[ 40  84  84 -21 -52  11  83  74] -> E
[-35  10  10  34 -35  10 -35   9] -> U
[-40  33  32 -40  -4  -3 -15 -52] -> Y
[-35  51 -26  14   9  14  14  51] -> R
places U: [-35]  1 5 7
places E: [11]  6
places R: [51]  2 8
places Y: [-40]  1 4
places R: [14]  4 6 7
places Y: [33]  2
places U: [10]  2 3 6

[  1 -13  38  -2  -9 -44  -5  14   1 -23   0  -8   2   8  32 -22  29  19
 -25 -20  -3   2 -10  -8   6  -7   2   2  -5  -7 -26]  A
[  1 -19  19  -6  -9 -29  -5  11   1 -10   0  -8   0   5  19 -18  29  14
 -25 -20  -3  -1  -5  -8   6  -7  -1   2  -5  -7 -19]  V
[  1 -77  -2  -6 -46 -72  -5  56   1 -16   5 -29  -9  -7  25 -36  85  47
 -25 -43  -3  44 -70  -1  24 -89   3   2  18 -45 -14]  J
[-24 -19 -41  -6  25  53 -41  -7  -7  26   0  -8  -1 -50 -52  24 -30 -21
 -25  53  29  15 -28  -8   6  18  25   2  -5   8  25]  S
[  1 -19  19  -6  -3 -29   3   3   2  -3   2  -8  -1  -7   8 -18  20   3
 -26   3  -3   2 -15 -10   6  -7   3   2  -5  -7 -14]  H
[ -7 -19  14  -6   6 -21 -24  -1   1 -10   0  -8  -1  -7   8 -18   9  14
 -28   3  -3   2 -15 -15   6  -6   3   2  -5  -6 -14]  T
[ -7 -62  19  -6  -9 -29 -29  14   1 -10   0 -22  -1 -27   8 -18  29  15
 -42 -11   0  33 -65  -8  21 -37   9   2  -5 -11  -6]  G
[  8 -19  19  27 -24 -18  27  50  -8 -10  21  -8 -13  -7   8  -3  29  14
  26 -20   4  40 -26  35   6  -7  18   2   8  -7  17]  P
[ 24  33  33  33 -17 -29  55  29   1 -23  17  -8  -1  23  28 -17  29  14
  39 -33  -3   2  15  14  -5   1   3   1  -3  -7 -14]  Z
places H: [-3]  5 10 21
places H: [3]  7 8 18 20 27

[ 18 -21  40  19  45 -41   3  30   0  35 -13  17 -39  40 -46  -8   2   7
  34  13 -25] -> C
[-12 -22  68 -26   7  -7 -45  25   7 -15   8 -13   8  -4 -32 -37   8 -17
  34  -3 -14] -> X
[-12 -22  68 -14   7  -7 -22  25   7 -15   8 -13   8  -4 -32 -13   8  -7
  34  -3 -14] -> D
places D: [-22]  2 7
places D: [-7]  6 18

[  4 -15  -6 -13  -3 -15  26] -> F
[-11  -8 -11 -11  10  -8  -4] -> L
[-20  -8  18  -3   5 -73 -50] -> Q
[ 16  49  34 -13  32   8  25] -> W
[ -6  -6 -26 -12 -12  33 -12] -> K
[-74  14 -64  46  21  15  36] -> B
places L: [-11]  1 3 4
places K: [-12]  4 5 7

[-35 -65   2 -48  12 -15  -4  12  12] : tel
[ 37  67   0  54  -9   9   2   1 -42] : rap
[-16  47   2 -16   2   2   2   2 -26] : Ver
[-21 -72   7  -7  -8 -21 -47  19  53] : nudod
[-50 -69  -2 -50  28   4 -50   1 -50] : Sugak
places Sugak: [-50]  1 4 7 9
places Ver: [2]  3 5 6 7 8
places Ver: [-16]  1 4
places nudod: [-8]  5
places tel: [12]  5 8 9

[ 42  16  -6  28 -40 -40] -> sifu
[-55  23  -9  40 -55  23] -> tiz
[ 93  37 -13  63 -89 -89] -> Tabi
[-55 -27  10 -46  64  65] -> tovit
[ 58  -8  -8  39 -56 -56] -> tikef
[-71 -28  10 -48  68  24] -> baz
places tiz: [23]  2 6
places tikef: [-56]  5 6

[-35 -32 -32 -32 -35] -> gitar
[ 43  35  35 -16 -16] -> giz
[-68 -69 -68   6   6] -> sib
[3 3 3 3 3] -> Lub
[-14 -34 -13 -34  -2] -> Let
places sib: [-68]  1 3
places giz: [35]  2 3
places Lub: [3]  1 2 3 4 5
places gitar: [-35]  1 5
places Let: [-14]  1

[ 51 -27  14  73 -28] -> mevi
[ 31 -19  32  33  28] -> lezeg
[  3 -10  -6 -42  -1] -> dit
[-5 -1 -3  4 -1] -> mek
[ 39 -38  32  32 -38] -> supa
[ -3  37 -25  20 -81] -> muded
[ -5 -23 -14   9  17] -> romo
[-51  41 -32 -56 -37] -> bibir
places supa: [32]  3 4
places supa: [-38]  2 5
places mek: [4]  4

[ 8 16 38 18 24  4  6  5 28 39  5 29 23  7 80 10] : buges
[16  9 34 10 29  7 17  4 14 21  5 11  7  6  4  3] : medo
[ 7  9 11 19 19  4 15 13 14 12 45 13 43 25 22  5] : mosem
[ 6 12 29  5  5  4 12 11  7  9  2  9 20 11  6 25] : mudas
[14  5 14  3 26 92 10 26 14 19 17 63 24  4 81  5] : tumo
[11 14 19 51  6 10 12 22 12  9 20  6 18 17 47 17] : melo
[ 7  8 18  3  8 75  8 45  6 13  5  5 40 24  7 11] : zimit
[ 6 12 29  5  5  4 12 11  7  9  2  9 20 14 66 12] : lol
[ 7  8 18 20  8 75  8 45  6 13  5  7 15 30  6 10] : pevo
[ 7 19 13 17  1 14  8 17  3  4 20 17 13 20 13  9] : gede
[47  5 11 21 37 47 14  5 19 17  3 21 21 16 15 13] : mogi
[16  9 34 10 29  7 17  4  5 16 13  4 30 35  6  6] : mizig
places mosem: [7]  1
places mosem: [19]  4 5

[ 34  34 -39  34] -> Gup
[-16  19 -10 -17] -> mutu
[-2 -2 35 -8] -> zibus
[-1 32 32 32] -> Suvet
[ -1 -63  16  37] -> kosu
[ -1 -63  16  -7] -> Vit
[ -4 -38  -4 -38] -> zovuf
[-64  61 -12 -79] -> pumo
places Gup: [34]  1 2 4
places Suvet: [32]  2 3 4
places zibus: [-8]  4
places zovuf: [-4]  1 3
places zovuf: [-38]  2 4

[ -1  -6  -4  13  24  15 -11 -31 -12   0  14  33   7   2 -36  54  22 -36
   8   5  23  34  10   7  11  -8  53  19 -27  28   3 -19  54  13  29  12
  21   9   3  24  60   8  27 -12  58   1 -13  40 -17  12 -21 -47 -14 -13
   8   1 -20  -9  19 -43  22 -10] -> sedug
[ 23  21 -19  -1  25 -17 -32  10  59   5   7  -2 -25 -22  27   4 -30 -39
 -13  10 -38  17  -8 -44  -5  29 -32  24   4 -14  -8 -19   0 -16   2  -3
   7  53  13 -36 -38 -50 -27 -27  10  23   6   7  18  10 -24  39 -27  -6
 -13  18  -2  27 -22 -29 -41  -4] -> Ber
[-10 -14   5  13 -10  16  14 -37 -34  -3   4  14  18  19 -33  26  38  19
  20  -6  56  28  -2  27   9  19  54  -4  -6  20  -3   5  31  13  23  20
  13  13 -14  32  72  30  28   1  33   3  -4  24 -30   2  -1 -56  29  -5
  14 -25   1 -26  29 -14  13  -8] -> kidoz
[ 41  20  15 -32  16 -27  15 -39   4 -26  47 -17 -20  31  23   0  -7 -23
  25  -1  26  -3 -14 -37 -14   9   7  12 -26  16 -29 -25  -2   3 -34 -39
   3   8  20  13 -39  -6   1  28 -17 -38 -24   0  15  -3   9  14 -77  -6
  30 -37  -5  -4  -5 -15  -5  24] -> guv
[ 41  20  15 -32  16 -27  15 -39   4 -26  47 -17 -20  31  23   0  -7 -23
  25  -1  26  -3 -14 -37 -14   9   7  12 -26  16 -29 -25  -2   3 -34 -39
   3 -17 -10  38  17  21 -43  12  29  21   9 -27 -18  -1 -17  67 -22   0
   0 -37   3 -34 -20  41 -21  37] -> dero
[ -4  35  -4  -4 -37  12   6 -17  -9   5  -4 -19  -8  54  -9  23 -23 -19
   1  -6  50 -20 -20  -8  -9 -22   7  -4  54 -11  35 -27 -38  10 -44  54
   0 -37 -22  35  29   4 -35  -3 -12  22  -6  -5 -47   1  39  58  -3  27
  30 -41  54 -20 -23  27  10  37] -> lutal
[  3 -11  -9  18  24  -7 -14  -5  25  18   5  24   9 -28  -1  10  25  -7
  -4   6 -24  40  11   2   6   8  22  14   8  12  19   7  55  -9  52  39
  16  44   9 -29  15 -16  32 -26  33   1   0  30  19  11 -37 -61  11 -17
 -19  53 -30  24  21 -56   6 -42] -> ves
[ 41  20  15 -32  16 -27  15 -39   4 -26  47 -17 -20  31  23   0  -7 -23
  25  -1  26  -3 -14 -37 -14   9   7  12 -26  16 -29 -25  -2   3 -34 -39
   3 -17 -10  38  17  21 -43  12  29  21   9 -27 -18  -1 -17  67 -22   0
   0 -37   9 -34 -20  41  -1 -20] -> gevo
[  3 -11  -9  18  24  -7 -14  -5  25  18  -3  24   9 -28  -1  10  25  -7
  -4   6 -24  40  11   2   6   8  -3  -3   8  12  19   7  55  -9  52  39
  16  44   6 -10  20 -15  -3 -27  39  -2  -2   9  19  19 -51 -19 -31 -12
 -19  37 -41  12  -8 -35 -12 -19] -> tet
[ 39  -1  14 -17   2 -23  24 -51  16  17  45  -8 -10  31  18  19  12 -20
  16  14  53  15 -26 -39 -26 -24  44  11  -5  25 -40 -42  42  -7  -3  -1
  26   0 -27  29  63  11 -35 -22  33  27   4  -6 -30  15 -25  38   2   6
   2 -11   9 -22 -18   7   7   9] -> nat
[-29 -15 -12   4 -31   9  30  34 -29  54  -9 -15  28  -3 -15  -7  -9  52
 -26   7   9 -50  18  26 -11 -53  -6 -16   8 -11 -24  10 -10  34 -54 -12
  -8 -21  -1  19 -14   8  -6  14 -46  -7   6 -10 -41 -22  47  15 -33  28
  30 -31  35  10 -12  30   4   2] -> fim
[ 13   4  19 -24  14  -6  13 -17 -47 -62  27  27   0  -2 -29 -27   6  -7
  68  21  40  40   6 -18  17  36 -30 -20 -11  -7  -6  -5  14  20  19 -18
   3 -21  -1  18 -16   9 -13  44  10  10   8 -18  -6 -13 -30 -13   6 -25
  39 -50 -36 -41   4 -15   4  11] -> Tudi
places lutal: [54]  14 29 36 57
places tet: [-3]  11 27 28 43
places Tudi: [19]  3 35
places guv: [-5]  57 59 61
places nat: [19]  16
places kidoz: [20]  19 30 36
places gevo: [-34]  35 58

[  2  -4 -20 -12  22 -26 -15  11  42 -25 -45  38  13   2  22 -11   7 -21
  62   7  23   7 -40  51 -21 -40 -48  23 -35 -31]  daso
[  4 -39  10  12  -9  21 -14  30  21   4 -27  36  -6  20  -7  15 -11   1
 -42  -1  -9  13   8  25 -17 -21  25 -33  43  24]  tud
[-13 -13  17  22 -24 -10  16  25 -43  29 -19  -7   7 -23 -36 -34   8   2
 -20  27 -22   2 -20 -18  27   7   3  23 -18  20]  Ful
[ 10  -4   8  39 -27  42  -3  22 -22 -18  40 -41  17 -11   1   1  14 -15
 -11  49 -57   9  35 -33 -61  -1  42  59  31  18]  Gipi
[-17 -13  23  12   4 -45  37 -10 -40  37  -6   9 -12  10 -36 -28 -15   5
 -32  -1  -7 -15 -14 -30  71  33   6 -30 -13  30]  tak
[ 24  57  14 -23  54 -24  12 -53  42 -43  25  22  -3  28  17   1  14 -38
  32 -14  25  -1  16  22  45  18 -31 -11 -27   7]  Dovo
[-15  12  24  14 -14 -15 -12  27   4  24 -16  29  -8  14  24  -9   4  12
 -35  24  -9  -9 -15   6  19 -14  -9 -24  19  26]  pepoz
places pepoz: [-15]  1 6 23
places daso: [11]  8
places pepoz: [24]  3 10 15 20

[-30  58  43 -10] : tos
[ 16 -65  37  31] : Mari
[ 35   8 -25  76] : Moled
[30 47 27 53] : Ref
[ 6  9  5 64] : mapa
[-48 -48  34  34] : ruve
[22 22 52 22] : nuzol
[29 67  7 36] : veb
[-59 -23  31  41] : sadip
[ 9  9 17 79] : rumul
[-45  -1  55 -38] : Kez
places ruve: [34]  3 4
places rumul: [9]  1 2
places nuzol: [22]  1 2 4
places Ref: [53]  4

[ 23 -14  -3 -26  21   3  -9   4   8  22 -24 -10   4  -3   8 -10  21  10
 -27  19  -5   6   2   4  32 -20 -14   1  -5 -19  -4  27 -10   3  -8   6
  27  23   8  10  33  -1  44 -13  10  22  56   8  10  15  15  10  15   6
   4] : bos
[ 28  -3  -3 -22  21 -12 -16   5   9  12 -23  -4   5  -2   3 -18  16   4
 -27  19  -5   5   7   4  29 -19 -25   1  -4 -17  -4   4  -4   4  -9   7
   5  12   6  -9   7  -1  38 -13   9   2  38   8  10  14  17  10   1   6
   1] : Sav
[ 28  -3  -3 -22  21 -12 -16   5   9  12 -23  -4   4  -2   3 -18 -18   4
 -27  19  -5   5   7   4  29 -19  15   1  -4 -17  -4   4  -4   4  -9   6
   5  12   6  -9   7  -1  38 -13   9   2  38   8  10   7  17  10   1   6
   1] : Totaf
[ 23 -13  -2 -26  22 -10 -18  21  13  11 -22  -4   5  -6   3 -23  17  -6
 -27  21  -5   4   2   4  38 -16 -15   1  -6 -18  -4  -1 -10   8  -8   6
   4  39  18  -6   0  -8  27 -12   9  11  32  18  15  14  18  10   5  10
   0] : fon
[ 23  -3  -3 -25  30 -12 -16  22  35  12 -29  -9  21  -6  11 -21  17  -5
 -20  20  -6   2  27  11  14 -20 -19   2   0 -18  -4  -1  -9   2  -9   6
   4  13   7  -2   5  -8  29 -13  10   9  27  30  10  14  16  10  -5  15
  -3] : San
[ 23 -14   5 -19  22  -3  -5   5   9  26   6  -7   4  -3  -4 -12  26  16
 -26  19  37  17   3   4  15 -20 -28   6  -3  -8   1   9   3   3  -9   6
   4  21   6 -10   8  13  46 -14  21   2  48   8  14  18  15  21   4   6
   1] : momop
[ 23 -14  13 -10  21  -9 -18   6   8  23 -11  -9  16  -5  -4 -22  16  -4
   7  20  20  -5   9  10  31   3 -27  83   6 -18  67  16 -10   2  -4   6
  -1  33  35  -9  20  -6  28  11  33   1  27   9  46  16  26  41  -1  52
  -2] : keze
places keze: [16]  13 17 32 50
places Totaf: [28]  1
places momop: [21]  38 45 52
places momop: [6]  11 28 36 39 54

[29 60 87 60 87 87 87 14]  duziv
[-34  -6 -54  88  45  47  54  -3]  dasev
[29 88 87 20 33 29 23 22]  muvom
places muvom: [87]  3
places duziv: [87]  3 5 6 7

[ 28  14 -17 -33 -25  32 -11 -10 -18  32 -15 -13 -10  -9] = zuda
[ 93 -41 -11   9   3  71  14 -50  -8 -21 -24  -4 -33  20] = Sagit
[ 20 -11  -6 -42 -28  -7 -15 -16   9  61  54   3  53  -8] = gor
[-3 -4  5  0  5 -2 42 -1  6  8 15 57  7 25] = Rul
[ 15 -60 -29 -34 -16   0  31 -68  -3  31  33  31  28  12] = Pib
[-48   4  16  18  18 -48 -28  -7   2   8   7  18  22  -1] = pubif
[-38   4  16  -8  26 -48 -28  -7   2   8   7 -19  17 -28] = Rize
[ 19  16  17 -33   8  19   0  11  25 -92 -81   1 -44 -10] = pugog
places zuda: [32]  6 10
places pubif: [18]  4 5 12
places gor: [-28]  5

[ 60 -10  65 -30] = vaz
[67 67  1 67] = dunuv
[76 75 75 81] = nerot
[60 97 59 97] = tumuf
[21 13 13 21] = Sureg
[60 76 -2 14] = bobaf
[ 60  92  25 -30] = luva
places dunuv: [67]  1 2 4
places nerot: [75]  2 3
places tumuf: [97]  2 4
places Sureg: [21]  1 4
places Sureg: [13]  2 3

[ 11  -1 -23 -48 -15 -65 -18  66  56 -24] -> zed
[ 16 -60 -22 -22  16  16 -22  69 -22  16] -> vis
[-14   0  37 -40  25 -64 -23   3 -23 -53] -> besi
[-77 -15 -24 -24  16  18 -24  -8 -24  16] -> nutas
[-28 -23 -23 -23 -23 -23 -28 -23 -23 -23] -> ruf
[  2  -9 -27 -24   2  -4 -18  59  52 -29] -> beg
places vis: [-22]  3 4 7 9
places ruf: [-23]  2 3 4 5 6 8 9 10
places beg: [-24]  4
places beg: [2]  1 5
places vis: [69]  8
places vis: [16]  1 5 6 10
places nutas: [-24]  3 4 7 9

[ -1 -53  16 -11  40 100 -49  -1  84 -49  10 -35  -1 -47  -1 -81] -> nev
[-36 -53  16 -11  40 100 -36  22  84  35  65  54 -36 -70  54 -52] -> Nido
[-26  43 -27  10  51 -35  -3 -10 -93  26 -38  52  -4  41  35  70] -> loke
places nev: [-53]  2
places Nido: [-36]  1 7 13
places nev: [-35]  12
places loke: [26]  10
places nev: [-1]  1 8 13 15

[ 21   6   6  14  54  90  88  41 -26 -76 -79 -79   6   6 -23 -38 -29] -> vinu
[  8  -3  68   7 -61   8  70 -38   8  71  34  12 -50 -75  72   8   8] -> bozu
[ 20  -2  15  78  85  -4 -79 -59 -13 -20 -37   2  59  66  36  19  -4] -> Puzit
[ 21   6  -4  14  54  90  88  41 -26 -74 -79  14 -17  -9 -23 -38 -29] -> biv
places bozu: [72]  15
places bozu: [8]  1 6 9 16 17
places vinu: [6]  2 3 13 14
places biv: [14]  4 12
places bozu: [71]  10

[ 19 -54   1 -46] : Miba
[-24  54  51  42] : Nipob
[-18  57   5 -57] : zuruf
[ 19  42 -36 -54] : lasa
[46 46 61 52] : nugun
[ 18  64 -59 -46] : kiv
[ 26  63 -64 -52] : pufe
[47 14 47 47] : pumed
[ 28 -47  28 -47] : pir
places pir: [-47]  2 4
places pumed: [47]  1 3 4

[-93 -94  38  26 -61  30 -64 -73  33  -9  93 -69   4  43  -2  -8  -9  83
  32  84 -70 -84  66  21] = Letar
[ 18 -35  -9 -18 -72  14 -72  31  -5  31  12 -69  42  -4  34  31  30   2
  -4  13  33   6   3 -28] = zele
[-36  13  13  -5  -9  -5 -11  -8  19 -23   9 -14  23  23 -22  13 -22  -5
   3   6 -16 -26  13  -5] = lagi
[-20 -13 -32 -15  17  -6  15  15 -22 -15 -21  14  43 -29 -16 -15 -15  24
  -2   0   1  -2 -30 -30] = vib
[ 22  11 -16  69  11 -48  11  60 -15  -6 -21 -26  54 -25  -1  -6  -7  21
  68  11  49  56 -40  67] = zur
[-27 -25   9  33  15  11  13   4  19  12  -9   9  43   9 -53 -54 -54  -4
  39  -6 -16 -14  -2  20] = tato
places lagi: [23]  13 14
places zele: [31]  8 10 16
places zur: [11]  2 5 7 20
places zur: [49]  21
places lagi: [13]  2 3 16 23
places vib: [17]  5

[ 55 -41  -6  -6  -6 -41  30] = vude
[ 58 -39 -11  -7 -19 -40  30] = Bodiv
[ 75 -58 -12  -7  75 -58 -58] = Lod
[ 61 -43 -10  -6 -18 -47 -59] = kuv
[ 84 -65 -10  -6 -31 -55  44] = linot
[ 72 -52 -12  -5 -24 -50  40] = biril
[ 91 -70 -12 -10 -32 -59  51] = Mok
[ 99 -74  -7 -10 -36 -65  54] = dut
[ 65 -47 -10  -5 -22 -47  35] = doru
places Lod: [-58]  2 6 7
places vude: [-41]  2 6

[12  7 28 44] -> zom
[ 59 -42 -38 -17] -> Dizu
[ 25  13 -39  13] -> Dek
[-100    7   36   54] -> bul
[-14 -14 -14 -32] -> Loma
places Dek: [13]  2 4
places bul: [54]  4
places zom: [12]  1
places Loma: [-14]  1 2 3

